Each row below holds a small network's activations on one input, seen along a few directions.
Each table varies a few parts of the input and shows all the possible inputs, shuffled.
Descriptions start from the smaller parts, as in this example, which fits no table here: one of 4 places along a line, together with either a single point or (one of 2 separate values, together with one of 5 places around a ring) or one of 11 places around a ring.
Shared parts are said once, and a part with two or three values counts as separate values.

Other details of the inputs vary at random and push rows far along two fixed directions, the same in every table; ignore that.

A family of inputs:
x1: 74	-32	-23	-23	-26	18	-3	7	31	38	-37	-28
x2: -13	27	-53	-57	25	40	24	9	-28	33	-28	-9
x3: 73	-36	-23	-23	9	1	-11	-18	46	9	-24	-21
x4: -47	30	51	47	9	-32	-6	4	-31	-16	84	39
x5: -47	20	-8	27	-26	-21	21	25	-13	-5	35	15
x6: -73	20	45	26	-1	-42	-5	2	20	-11	65	66
x7: 10	22	-25	3	10	33	40	45	-10	-27	-34	-34
x8: -3	23	17	4	6	15	14	16	7	-14	14	-14
x9: -1	8	13	28	-1	-54	-6	-33	9	-4	76	50
x10: 92	-35	29	-10	7	-4	-34	-37	-9	21	6	6
x11: -78	41	11	11	11	-3	16	9	19	-20	-3	10
x12: 75	-26	-38	-56	24	35	0	-2	-1	75	-22	11
x13: -48	30	40	33	5	-32	-5	-2	-37	-28	79	35
x14: -94	26	1	-22	26	-26	17	12	-42	22	75	49
x15: -85	39	7	-4	21	-6	14	2	-35	36	82	62
x16: 69	-28	-11	14	13	-11	-24	-15	19	22	-11	15
x17: 67	-23	-12	5	-25	-8	0	-21	11	40	10	-8
x18: -41	41	19	1	1	-4	16	19	-8	-34	33	-2
x19: -11	6	20	33	8	-54	-29	-31	-3	-1	68	50
x20: -87	35	-17	3	-12	32	22	31	-19	-14	-55	-34
x21: -43	31	-25	1	16	17	48	46	-24	-53	-17	-47
x22: -76	46	-28	1	-15	22	36	41	-1	-15	-34	-42
x23: 54	-57	25	-6	7	-29	-38	-50	26	19	20	35
x24: -19	11	-27	-24	-18	45	22	22	14	4	-74	-52
x25: -90	-1	35	14	-22	-41	-9	-3	-23	-11	54	34
x26: 38	0	-62	-22	-20	27	24	9	-1	5	-62	-59
x27: -62	37	-48	14	-7	35	23	39	-27	-15	-54	-50
x28: -66	26	-42	15	24	4	16	25	-15	-46	-32	-26
x29: -48	33	34	-8	-1	3	15	10	-6	-33	18	1
x30: 4	12	-7	1	19	46	11	19	-23	-15	-56	-37
x31: -62	16	11	23	7	-1	-3	6	4	-20	3	35
x32: -68	38	25	22	1	-51	-2	-7	12	-21	72	46
x33: 63	-36	44	-9	-6	-46	-40	-62	44	33	57	56
x34: -10	2	29	24	0	-42	-10	-10	31	5	66	56
x35: -81	27	24	19	4	-25	-9	-17	-6	-28	35	45
x36: -43	29	-22	-19	13	34	41	49	-7	-53	-37	-56
x37: 64	-55	24	-13	-31	-45	-30	-36	26	40	60	18
x38: 19	-9	47	-5	-2	-8	-21	-24	-10	-4	30	24
x39: -47	49	-58	17	19	33	43	31	5	-35	-51	-40
x40: -1	17	-42	14	13	11	29	23	14	-16	-32	-11
x41: 83	-36	-47	-12	-14	32	-10	8	5	33	-69	-41
x42: 26	-17	-39	-12	-12	37	0	23	-11	16	-89	-38
x43: -57	29	1	2	10	49	24	46	-19	-41	-45	-20
x44: 60	-56	14	-32	-27	-19	-23	-29	29	37	4	-5
x45: 85	-34	-32	-23	21	41	-1	6	-6	-7	-61	-62
x46: -29	-7	-34	-12	-7	13	8	18	-26	-9	-64	-45
x47: -10	-5	1	3	-22	-11	-19	-19	-23	11	3	7
x48: 64	-45	-7	-20	-23	23	-20	-11	15	39	-48	-12
x49: 68	-39	19	7	-28	-44	-44	-47	-5	46	54	28
x50: -45	25	47	26	-6	-18	7	18	-3	-24	84	43
x51: 85	-31	18	-28	1	31	-6	4	30	17	-32	-14
x52: -67	34	18	52	16	-39	-8	-4	-10	-13	58	42
x53: 66	-51	4	2	-30	-45	-15	-34	8	33	58	18
x54: -76	26	-19	-9	-22	31	27	45	2	-17	-44	-26
x55: 99	-13	-26	-12	10	45	23	5	11	9	-50	-50
x56: 34	-18	6	-38	9	25	8	13	15	-15	-39	-37
x57: 44	0	24	8	-2	-24	1	-15	-8	-3	58	17
x58: 6	-22	29	-5	-31	-26	-27	-35	-5	25	28	28
x59: -67	22	16	-6	-29	-18	5	2	-2	-7	22	9
x60: 70	-49	33	23	4	-37	-52	-47	19	37	43	66
x61: 62	-32	17	5	8	-34	-45	-52	9	25	16	38
x62: 82	-28	-2	-13	14	35	-8	8	-7	11	-63	-22
x63: 39	-8	41	-9	2	13	-4	-13	19	11	11	1
x64: 64	-40	-18	-37	11	13	-8	-18	46	8	-56	-27
x65: 62	-51	-8	-6	-16	-27	-29	-24	-3	31	11	-6
x66: -65	37	-34	19	24	34	15	18	-12	-30	-62	-24
x67: 29	-2	7	-12	12	50	6	3	-2	-4	-54	-33
x68: -66	14	23	2	11	10	10	17	-25	-47	8	-4
x69: -60	31	-1	0	-29	-19	10	11	-4	-10	27	-2
x70: 58	-39	-31	-17	20	11	-22	-19	11	4	-64	-25
x71: -50	19	-18	-8	23	35	26	40	-40	-51	-60	-48
x72: 17	-20	36	18	4	-21	-36	-46	22	21	36	52
x73: 81	-14	-43	-22	11	42	5	-8	50	16	-71	-41
x74: -58	30	-46	10	20	-2	41	29	-2	-46	-26	-28
x75: -49	27	27	39	8	-10	5	27	-32	-29	52	29
x76: 58	-45	44	18	-25	-40	-46	-50	-3	60	49	44
Description of these inputs: one of 4 places along a line, together with either a single point or (one of 3 separate values, together with one of 6 places around a ring).
Changing only the place on the line of 4 turns x16 into x28. The same change can be made to x60. Which row results?
> x70
Changing only the place on the line of 4 turns x51 into x63. The same change can be made to x40. Which row results?
> x39
A walk changes only the place on the ring of 6. It starts at x68 and steps to x71. List the rest of the walk in order.
> x45, x21, x36, x56
Change only the place on the ring of 6 in x44. List by row number the other rows that result.
> x25, x37, x46, x53, x65

A family of inputs:
x77: -66	30	-102	-12	21	66	43	45	-4	-25	-104	-63
x78: 107	-29	-33	-33	25	25	-11	-16	48	13	-48	-17
x79: -82	37	-27	29	1	-27	6	6	-18	-4	33	38
x80: 88	-16	-24	-25	26	18	-8	-20	40	18	-34	0
x81: 15	-42	27	-11	-38	-60	-37	-54	4	56	63	34
x82: 54	-33	25	26	-11	-58	-37	-58	30	84	83	79
x83: -68	46	60	47	7	-23	11	26	-1	-86	65	14
x84: 123	-36	-3	-14	25	53	9	13	28	-26	-92	-62
x85: -89	22	47	17	-30	-11	0	0	-14	-14	42	19
x86: 68	-43	2	-29	-1	32	-30	-3	6	27	-72	-35
x87: 102	-34	43	23	22	-21	-28	-12	15	-27	12	-6
x88: -97	36	7	1	-5	24	12	17	-33	-31	-37	-34
x89: -46	53	-1	-23	16	41	64	60	-86	7	73	0
x90: 37	-58	29	-9	-48	-52	-34	-46	19	63	53	43
x91: -111	28	17	24	-46	-53	-4	5	-28	-3	61	38
x92: -35	39	-67	-11	36	47	44	37	-6	-51	-100	-48
What is each input in this table made of?
> either a single point or (one of 3 separate values, together with one of 5 places around a ring)
Change only the choice among 3 separate values in x82. List by row number the other rows that result.
> x77, x79
